A small network was shown many inputs. Here are its activations along a few directions, one row for each input.
Each table varies a few parts of the input and shows all the possible inputs, shuffled.
Descriptions start from the smaller parts, as in this example, which fits no table here: ring(8) and (point or line(9) or (values(3) and line(4))).
Shared parts are said once, and a part with two or three values counts as separate values.
In the rows, zero is written as 128.

Other details of the inputs shift rows strongly along two fixed directions, in all tables alike. That doesn't count.

Table:
x1: [ 72 127  89 119 191 127  99 111  62 130 197  48]
x2: [165 140 149 124 128 134 116 126 158 114 108 176]
x3: [143 157 152 146 141 111 180  54  89 152 157  75]
x4: [ 80 104  88 118 154 148  77 197 121 105 157 148]
x5: [117 181 153 147 143  88 148  49 110 127 111  77]
x6: [162 125 156 132  84 138 152 133 156 142 125 168]
x7: [183 110 137 134  97 123 136 139 167 107  91 136]
x8: [ 88  98  89 104 136 153  71 193 125 114 169 139]
x9: [184 130 146 137 105 126 105 130 153 122 106 179]
x10: [119 177 164 152 144 105 174  56  95 151 141 100]
x11: [162 129 138 144  93 117 127 132 172 116  83 154]
x12: [ 37 132  79 102 175 122 154 117  49 157 176  74]
x13: [162 164 158 132 147 113 125  47  87 134 140  79]
x14: [170 118 142 114 100 109 136 145 161 136  61 159]
x15: [113 182 148 138 151 101 151  48 121 129 111  82]
x16: [173 113 140 133  93 134 129 136 164 109  86 136]
x17: [ 83  76  90 124 129 173 125 205 122 126 168 129]
x18: [ 65  89  80 110 120 146  91 193 145 105 141 120]
x19: [190 114 153 109 115 118 112 143 142 142  86 183]
x20: [148 133 152 137 113 142 160 134 161 135 112 176]
x21: [ 71  89  85 133 129 158 120 199 129 133 163 149]
Description of these inputs: values(3) and (point or line(6)).
Q: Changing only the values(3) part turns x14 into x12. The same change can be made to x11. Which row results?
A: x21
Q: Which other rows does x15 become when the values(3) part takes its other values? List them by row number.
A: x2, x20

Table:
x22: [ 94 117 105 125 149 142 135 133  80 134 180  98]
x23: [101 116  94 111 150 125  89 134  86 127 161  78]
x24: [ 55 130 102 133 136 137 138 129 121 128 160  86]
x25: [181 179 181 145 115  87 206  20 119 166  91  97]
x26: [183  99 132 117 110 151 100 167 159 101 110 162]
x27: [ 71 143 105 136 173 123 102 132 110 123 162 111]
x28: [184 180 178 138 108  64 160  17 123 141  75  82]
x29: [ 72 124  99 120 156 127 114 129 120 113 132  71]
x30: [176  90 139 122 100 153 138 177 145 142 123 175]
x31: [145 121 144 127  98 147 119 162 172 122 114 205]
x32: [168 105 141 132  87 157 122 167 162 117 137 178]
x33: [ 63 123  96 146 150 128 124 133 121 112 147  82]
x34: [148 104 129 134  87 143 157 177 165 119  93 171]
x35: [ 71 136 103 119 163 129 132 134  89 138 160 121]
x36: [ 68 125 109 113 168 131 130 137  91 158 157 120]
x37: [185 196 176 128 128  73 134  23 108 148  87 112]
x38: [180 103 143 147 103 149 108 169 163 109 122 169]
x39: [158 114 127 112 123 138  97 166 168 106  93 187]
Q: Changing only one part turns x38 into x33. The same change can be made to x22. Which row results?
A: x34
Q: What do these inputs look like to the network?
A: values(3) and line(6)
Q: Which other rows does x39 become when the line(6) part takes its other values? List them by row number.
A: x27, x31, x35, x36, x37
